Each row has a name. Each piece below is followed by the name of the row it came from, unless a question asks for something else. Each question is about the rows just above it.

(3): [ 92 123 156 145 120 185  97 147  89 115  94 158 139 196 146 155 103 114
 109 180 139 164 129 122 166 101 176 102 192 146 156 112 196 115  48 108
 180 107 155 155 113 111 111 142 144 166  96 177 102 125  63 112 182 106
  73]
(129): [ 97 166  63 112 177 111 156 106 115 195 164 155  94 120 139 196  92 147
 158 185 113 103 156 107 155 166 101 139 142  89  48 102  96 192 182 176
 114  73 102 125 108 112 115 180 122 144 146 129 109 145 155 111 180 123
 146]
(119): [102 144 176 139 166 122 139 196 114 155 146 112 109 180 166  95  63 115
  92 115 106 125 103 146 145 112 120 102 111  96 107  89 123 192 156 182
 185 155 177 129 158 180 108 196 147 113  73 156 164  97 101  48 155 142
 111]
[112 115 180 122 144 146 129 109 145 155] -> (129)
The row with [107 155 155 113 111 111 142] is -> (3)
Put [ 48  63  73  89  92  94  96  97 101 102 102 103 106 107 108 109 111 111
 112 112 113 114 115 115 120 122 123 125 129 139 139 142 144 145 146 146
 147 155 155 155 156 156 158 164 166 166 176 177 180 180 182 185 192 195
 196] back in order: which row is it? -> (129)
Which row holds [ 97 101  48 155 142 111]? -> (119)
[ 89 115  94 158 139 196 146 155 103 114 109 180 139 164 129 122 166 101
 176 102 192 146 156 112 196 115  48 108 180 107 155 155 113 111 111 142
 144 166  96 177 102 125  63 112 182 106  73  92 123 156 145 120 185  97
 147] is which row reordered? -> (3)
[177 111 156 106 115 195] -> (129)

(69): [ 87  97 190 112  66 123]
(150): [ 66  97 113 190 123  87]
(50): [112 194 212 141  77 101]
(135): [ 71 136 152 121  54 185]
(124): [ 72 161 195 107 116 159]
(95): [ 49 151  96 203 146  51]
(106): [177 103  52  92 166  75]
(116): [214 180 100 181 119  87]
(190): [ 54 121 152 185  71 135]
(143): [ 97  66 168  47 110  75]
(148): [172 163  76 103  78 212]
Where do [185  71] appear? -> (190)
[66 97] -> (150)
Put [ 54  71 121 136 152 185] back in order: which row is it? -> (135)
[185  71 136 152 121  54] is which row reordered? -> (135)
Put [113 190 123  87  66  97] back in order: which row is it? -> (150)

(33): [154 101 111 101 158 107  52 159 125 129 149 154 137 120 157 140 109 130
 141 112 134 116 113 124 137 138  94 122  93 131 125 121 136  92 135 125
 112  90 137 131 146 154 125 107 167 127 127 133 123  94 165 112 123 148
 165 152 142 111  90 135]
(53): [128 116 123  52 133 128 108  90  93 113 132 132 121 117 133 157 167 155
 135 136 126 135 145 138 115  94  93  95 110 125 123 110 106 122 149 162
 154 137 132 144 156 150 125 104 100 113 123 118 102  96 112 137 152 146
 133 133 148 163 159 136]
(54): [154 157 138  52 112 101 109 123 122 107  94 101 125 146 148 135 130 141
 159 137 165 149 124 112 119 129 125  90 107  90  94 116 135 136 125 121
 137 158 167 154 133 123 131 140 134 112  92  93 111 127 125 113 111 127
 152 165 154 137 131 142]
(153): [104  95 106  52 131 150 148 135 131 144 161 162 144 119 110 120 129 122
 103 171  89  98 121 138 137 125 124 108 141 162 167 150 129 122 131 139
 130 107  90  95 114 129 125 114 113 132 156 165 152 134 131 142 151 141
 115  96  98 114 124 117]
(48): [109  98 108  52 122 121 106  95 104 130 150 150 137 131 142 160 163 145
 120 122 109 118 128 123 104  90  97 101 119 138 139 127 124 139 161 167
 152 130 121 129 138 131 108  91  93 113 129 127 116 113 131 155 166 154
 135 130 140 150 142 117]
(32): [117 122 138 132 135 125 132 108 102 110 118 137 135 152 128 106 167 125
 154 136  90 159 116 133  93 133  96 123 124  94  52 104 113  93 149 156
 110  95 100 126 128 150 121 123 113 163 145 155 136 112 115 144 133 157
 162 133 132 148 146 137]
Which row holds these entries in another order? [107 154 131 137 127 154 123 125 111 137 125 122  92 133 154 129  94 124
 141 140 125 167 159 107 165 131 113 123 137 130  90 158 109 127 125 149
 111 138 101 101  94 134  93 148 119 135 157 116 146 142 121 135 112 136
 112 112 165  52 152  90] -> (54)
[138 139 127] is in which row? -> (48)
Put [ 52  90  93  93  94  95  96 100 102 104 106 108 110 110 112 113 113 115
 116 117 118 121 122 123 123 123 125 125 126 128 128 132 132 132 133 133
 133 133 135 135 136 136 137 137 138 144 145 146 148 149 150 152 154 155
 156 157 159 162 163 167] back in order: which row is it? -> (53)

(137): [178 117  73 197 124]
(147): [160 139  89 120 137]
(25): [ 72 117 178 124 197]
(30): [159 136  81 166  66]
(131): [166 136  66  81 158]
Where do [117 178 124 197] appear? -> (25)
[158 166 136  66  81] is which row reordered? -> (131)
Which row holds these entries in another order? [ 72 178 117 197 124] -> (25)
Put [158 136  66  81 166] back in order: which row is it? -> (131)
Which row holds [ 73 197 124]? -> (137)

(168): [138 163 145 112 112 122 112 132 129 104  93 170 142 158 102 125 176 119
 106 145 199 142 189 171 126 117 127 174 132  92 147  81 115 106 141 114
 103 123  60 150 136 167 152 169 127 181 172 143 114 171 106  84 104  91
 133 168 113 104 174 142 170 131 168 108]
(154): [176 119 104 136 177 183 115 135 155  78 131 162  82 114 127 108 162 114
 120 172 129 139 163 173 107 174 138 171 152  90 108  95 133 109 103 149
 116 136 112 179 151 115 143 122 100 177 162 185  93 117 112  86 104 103
 122 137 124 130 187 122 107 124 170 127]
(89): [123 107 126 122 116 117 130 107 136 144 146 130 137 116 123 137 134 120
 109 123 112 101 111 125 120 118 137 101 148 145 113 144 117 120 104 153
 148 121 145 106 107  99 127  88 121 105  99 121 140  92 106 132 128 144
 103 111 126 147 119 124 121 119 110 137]
(98): [130 147 110 122 119 137 118 121 106 107 120 121 125 121 146 116 137 134
 126 106 148 113 145 120 127 116 117 101 112 104 111 137 107 123 132 101
 130 144 111 123 123 153 120 128  93  88 107 117 145 126 105 144 103 148
 140 136 121  99 124  99 119 109 144 137]
(91): [123 137 134 123 109 123 115 142 153 114 151 142 103 118 147 125 139 132
 142 159 112 124 137 147 125 171 143 145 149 126 119 134 147 135 119 153
 138 145 152 162 150 116 137 121 121 149 144 168 120 117 138 103 127 135
 134 129 141 146 157 128 109 134 149 144]
(105): [111 106 132 148 116 146 107 103 119 121  99 136 137 117 107 144 148 119
 137 144 147  99 127 101 112 113 122 137 104  88 137 140 126 130 117 153
 145 107 120 145 101 105 128 120 116 121 123 121 110 106 124 134 125 109
 111 118 144 121 127  93 123 123 120 130]
(163): [138 163 145 112 112 122 164 132 129 104  93 170 142 158 102 125 176 119
 106 145 199 186 189 177 126 117 127 182 132  92 147  81 115 106 141 114
 103 123  60 150 136 167 152 169 127 181 172 143 114 171 106 148 115  91
 133 168 113 104 174 142 170 131 168 108]
Which row holds these entries in another order? [ 78  82  86  90  93  95 100 103 103 104 104 107 107 108 108 109 112 112
 114 114 115 115 116 117 119 120 122 122 122 124 124 127 127 129 130 131
 133 135 136 136 137 138 139 143 149 151 152 155 162 162 162 163 170 171
 172 173 174 176 177 177 179 183 185 187] -> (154)
[123 137 134 120 109 123] -> (89)
Which row holds [138 163 145 112 112 122 112 132 129 104  93 170 142 158 102 125 176 119
 106 145 199 142 189 171 126 117 127 174 132  92 147  81 115 106 141 114
 103 123  60 150 136 167 152 169 127 181 172 143 114 171 106  84 104  91
 133 168 113 104 174 142 170 131 168 108]? -> (168)
The row with [138 163 145 112 112 122 164 132 129 104  93 170 142 158 102 125 176 119
 106 145 199 186 189 177 126 117 127 182 132  92 147  81 115 106 141 114
 103 123  60 150 136 167 152 169 127 181 172 143 114 171 106 148 115  91
 133 168 113 104 174 142 170 131 168 108] is -> (163)
[112 101 111 125 120 118 137 101 148 145 113 144 117 120 104 153 148 121
 145 106 107  99 127  88 121 105  99 121 140  92 106 132 128 144 103 111
 126 147 119 124 121 119 110 137 123 107 126 122 116 117 130 107 136 144
 146 130 137 116 123 137 134 120 109 123] is which row reordered? -> (89)
[145 120] is in which row? -> (98)
Put [144 137 130 147 110 122 119 137 118 121 106 107 120 121 125 121 146 116
 137 134 126 106 148 113 145 120 127 116 117 101 112 104 111 137 107 123
 132 101 130 144 111 123 123 153 120 128  93  88 107 117 145 126 105 144
 103 148 140 136 121  99 124  99 119 109] back in order: which row is it? -> (98)

(170): [108 138 183 148 104 157 117 102 124 175  88 142 141  93  47  91 104  79
 163  80]
(199): [128 147 130  84 136 175 132 152 117 155 158 186 104 164 129 107  78 108
 115 131]
(110): [ 93 134 110 104 169 132  97 177  84 134 123 150  64 184 140 106  99 128
 100 126]
(103): [159 161 157  77 172 145 125 126 123 175 137 149 189 112 176  83 112  93
 120 127]
(80): [129 161 145  76 153 153 113 172 134 169 165 152 127 114 138 139  96 106
 125 122]
(6): [145 154 157  79 139 189 125 137 109 154 179 207 100 172 131 105  76 115
  99 134]
(35): [110 158 101 112 119 184 153 140 101 145 189 147 102 109 121 105 117 164
 101 146]
(120): [ 92 168 130  65 138 180 130 155 107 158 161 160  62 106 130  89  86 105
 103 152]
(74): [153 170 126  98 160 112 145 149 121 136 154 166 108 171 141 160  76  82
 106 137]
(85): [102 143 104  80 124 157 148 141 108 163 175 183  88 117 104  79  47  93
  91 138]
[104  79  47  93  91 138 102 143 104  80 124 157 148 141 108 163 175 183
  88 117] is which row reordered? -> (85)
[189 147 102 109 121 105 117 164 101 146 110 158 101 112 119 184 153 140
 101 145] is which row reordered? -> (35)
Which row holds these entries in another order? [ 47  79  80  88  91  93 102 104 104 108 117 124 138 141 143 148 157 163
 175 183] -> (85)
[102 124 175  88 142 141  93  47  91] -> (170)
[106 130] -> (120)
[ 64  84  93  97  99 100 104 106 110 123 126 128 132 134 134 140 150 169
 177 184] is which row reordered? -> (110)
Where do [161 157  77 172 145 125 126] appear? -> (103)

(68): [ 71 201 152 210]
(18): [109  92 113  89]
(90): [ 93  94  53 172]
(174): [156 131  49 186]
(142): [156 131  49 194]
(5): [ 94  51 100 100]
(57): [141 145  71 202]
(16): [171 129 167 178]
[178 171 129 167] is which row reordered? -> (16)
[ 71 202] -> (57)
[94 53] -> (90)
[167 178] -> (16)

(123): [154  87 107 209 119 106 118 120 117 196 105 131 127 143 126 102 165 128
 138 146 133 134]
(47): [165 146 138 117 154 120 119 126 118 105 127 107 196 107 134  87 209 128
 143 133 102 131]
(84): [ 94 169 148  49 139 157 135 134 132  61 147 114 120 125 145 141  95 129
 116  98 124 122]
[107 196 107 134] is in which row? -> (47)
Which row holds [ 87 107 209 119 106 118 120]? -> (123)
Put [ 87 102 105 106 107 117 118 119 120 126 127 128 131 133 134 138 143 146
 154 165 196 209] back in order: which row is it? -> (123)

(42): [142  92 156 162  98 133 152 149 154 108 151 113 138 161 145]
(66): [169 121 175 172 141 160 148 103  93 150 108 121 169 178 167]
(44): [145  92 142 156 161 108 162 151  98 138 133 113 149 151 154]
(132): [150  99 149 144 135 177 133 110  85  99 103  79 154 146 149]
(111): [125  75 126 128 105 137 138 142 147  47 139  70 129 133 122]
Put [147  47 139  70 129 133 122 125  75 126 128 105 137 138 142] back in order: which row is it? -> (111)
[145 142  92 156 162  98 133 152 149 154 108 151 113 138 161] is which row reordered? -> (42)
Put [113 149 151 154 145  92 142 156 161 108 162 151  98 138 133] back in order: which row is it? -> (44)

(145): [ 56  58  58 111 118  95  98]
(55): [199  94 113  56 203  99  97]
(165): [ 99  69  54 104  95  70  71]
(162): [ 54 128  59 174  57 106  60]
(166): [203  96 199 113  99  94  56]
(86): [ 53 169 112 160  56 140 110]
(26): [ 54  68  74 135  80  66 144]
(107): [ 79  56  51 116  75  57  54]
(45): [185  69  86  62 199  77 108]
[99 94 56] -> (166)
[203  99  97 199  94 113  56] is which row reordered? -> (55)
Which row holds these entries in another order? [ 60 106  57 174  59 128  54] -> (162)
Where do [128  59 174] appear? -> (162)
Where do [ 62 199  77] appear? -> (45)

(149): [127 130 127 129 128]
(27): [132  95 134  92  91]
(56): [129 127 129 128 126]
(144): [ 94 134  92  99 151]
(156): [128 129 128 130 128]
(38): [130 129 129 128 128]
(43): [124 161 121 163 165]
Put [128 128 129 128 130] back in order: which row is it? -> (156)
Where do [ 95 134  92] appear? -> (27)

(65): [135 102 141 133 129 110 131 135]
(118): [115 106 149 100 107 155 114 115]
(67): [145 113 129 140 125 137 129 145]
(64): [102  66 129 133 141 120 128 102]
[ 66 129] -> (64)
Which row holds these entries in another order? [100 107 155 114 115 115 106 149] -> (118)
[149 100] -> (118)
Which row holds [141 133 129]? -> (65)

(122): [127 146  75 151  96 175]
(63): [ 50  95 127 182 139 119]
(126): [ 82 183 141 121 185 139]
(2): [121 139 141 184  82 185]
(100): [ 97 174 177  96 151 175]
(77): [ 50 167 124 133  77  97]
(158): [182 119  95  50 126 139]
(108): [117  89 102 147  96 178]
[133  77  97  50 167 124] is which row reordered? -> (77)
Which row holds these entries in another order? [ 82 121 139 141 184 185] -> (2)
[ 96 151 175] -> (100)
[ 95 127 182 139 119  50] is which row reordered? -> (63)

(99): [133 165 108 136 123 142 133  92 120 108 125 167 145 101 108 117 129 116
 145 137 180 190 126 162 151 125 126 123 133]
(14): [123 162 126 125 126 108 136 151 117 180 101 145 123 120 145 137 108 167
 116 129 133 133 165 190 108 133 124  92 142]
(28): [108 112 113 112 116 139 128  92 147 134 105 125 196 104 109 170 150  99
 125 115 146 154 103 123 117 125 129 127 111]
(9): [142 127 114 114 111 139 119  94 118 102 104 130 181 108 107 135 147  95
 127 118 164 154 108 181 160 157 127 158 129]
[158 129 142 127 114 114 111 139 119  94 118 102 104 130 181 108 107 135
 147  95 127 118 164 154 108 181 160 157 127] is which row reordered? -> (9)
Which row holds these entries in another order? [111 127 129 125 117 123 103 154 146 115 125  99 150 170 109 104 196 125
 105 134 147  92 128 139 116 112 113 112 108] -> (28)
Put [133 123 126 125 151 162 126 190 180 137 145 116 129 117 108 101 145 167
 125 108 120  92 133 142 123 136 108 165 133] back in order: which row is it? -> (99)
[126 125 126] is in which row? -> (14)
[118 102] -> (9)
Put [167 116 129 133 133 165 190 108 133 124  92 142 123 162 126 125 126 108
 136 151 117 180 101 145 123 120 145 137 108] back in order: which row is it? -> (14)
Where do [142 127 114 114 111 139 119  94 118 102 104] appear? -> (9)

(23): [206 128 145 109 117 116 130 117]
(13): [120 145 206 208  59 205 202  49]
(7): [129 109 117 145 130 116 206 117]
Where do [145 206] appear? -> (13)
[129 109 117] -> (7)
[ 59 145  49 205 120 206 202 208] is which row reordered? -> (13)
[128 145] is in which row? -> (23)
Put [145 130 109 206 117 117 116 128] back in order: which row is it? -> (23)
Put [145 109 117 116 130 117 206 128] back in order: which row is it? -> (23)

(73): [150 128 138 158  56 133  62 125]
(10): [125 138 133 158  62  57 128 150]
(72): [150 125  62 127 158 138 133  57]
[150 128 138 158  56] is in which row? -> (73)
Which row holds these entries in another order? [ 56  62 125 128 133 138 150 158] -> (73)
[133 158] -> (10)
[133 158  62  57] is in which row? -> (10)
Which row holds these entries in another order? [125  62 133  56 158 138 128 150] -> (73)
[ 62 128 138 133  57 125 158 150] is which row reordered? -> (10)

(36): [162 173  97 158  97 164]
(127): [191  68  93  48 205  82]
(62): [158 161 164  97 173  97]
(59): [ 97 164 163 173  97 158]
[164 158  97 173  97 163] is which row reordered? -> (59)
[162 173] -> (36)
Which row holds these entries in another order? [ 97  97 158 162 164 173] -> (36)
Where do [162 173  97 158] appear? -> (36)

(49): [ 78 114 172 182  76  73 185  71 115 144  71 114 174 121  86  78  83  84]
(79): [ 84  87  86 142 159  71 174 115  78 151 144 165 114  71 178  71 121 114]
(11): [ 71 115 144  71 114 174 121  86  78  84  71 114  87 142 165 158 178 151]
The row with [ 71 115 144  71 114 174 121  86  78  84  71 114  87 142 165 158 178 151] is -> (11)
Put [151 178 158 165 142  87 114  71  84  78  86 121 174 114  71 144 115  71] back in order: which row is it? -> (11)
Which row holds [ 71 115 144  71 114 174 121  86  78  84  71]? -> (11)
[ 71 115 144  71 114 174 121  86  78  83] -> (49)
Which row holds these entries in another order? [ 71  71  73  76  78  78  83  84  86 114 114 115 121 144 172 174 182 185] -> (49)

(19): [122 149 150 111 166 111 100 122  45 166 126 142  69 188 147  84 139 108
 154]
(125): [156 131 106 135 141 149 117 122 133  94 121 110 148 112 123  83 108 165
  93]
(109): [123 135 148 156 165 112 108 121 133 141 117  83  93 106  94 110 122 149
 130]
Which row holds [123 135 148 156 165 112 108 121 133 141]? -> (109)
Which row holds these entries in another order? [ 93 156 131 106 135 141 149 117 122 133  94 121 110 148 112 123  83 108
 165] -> (125)
[133 141 117  83  93 106  94 110] -> (109)
The row with [133 141 117  83  93 106  94] is -> (109)
[156 106  93  94  83 117 108 133 131 122 149 135 121 123 112 165 148 110
 141] is which row reordered? -> (125)

(112): [203  83  58  98 201  71 201 180 136 141  68 141]
(4): [113 184 126  70 195  83 186 131 141 141  68 136]
(121): [184 113 186 137  83 195  68 141 126  70 141 131]
[184 113 186 137] -> (121)
[136 141  68 141] -> (112)
Put [ 68 136 113 184 126  70 195  83 186 131 141 141] back in order: which row is it? -> (4)
The row with [ 71 201] is -> (112)

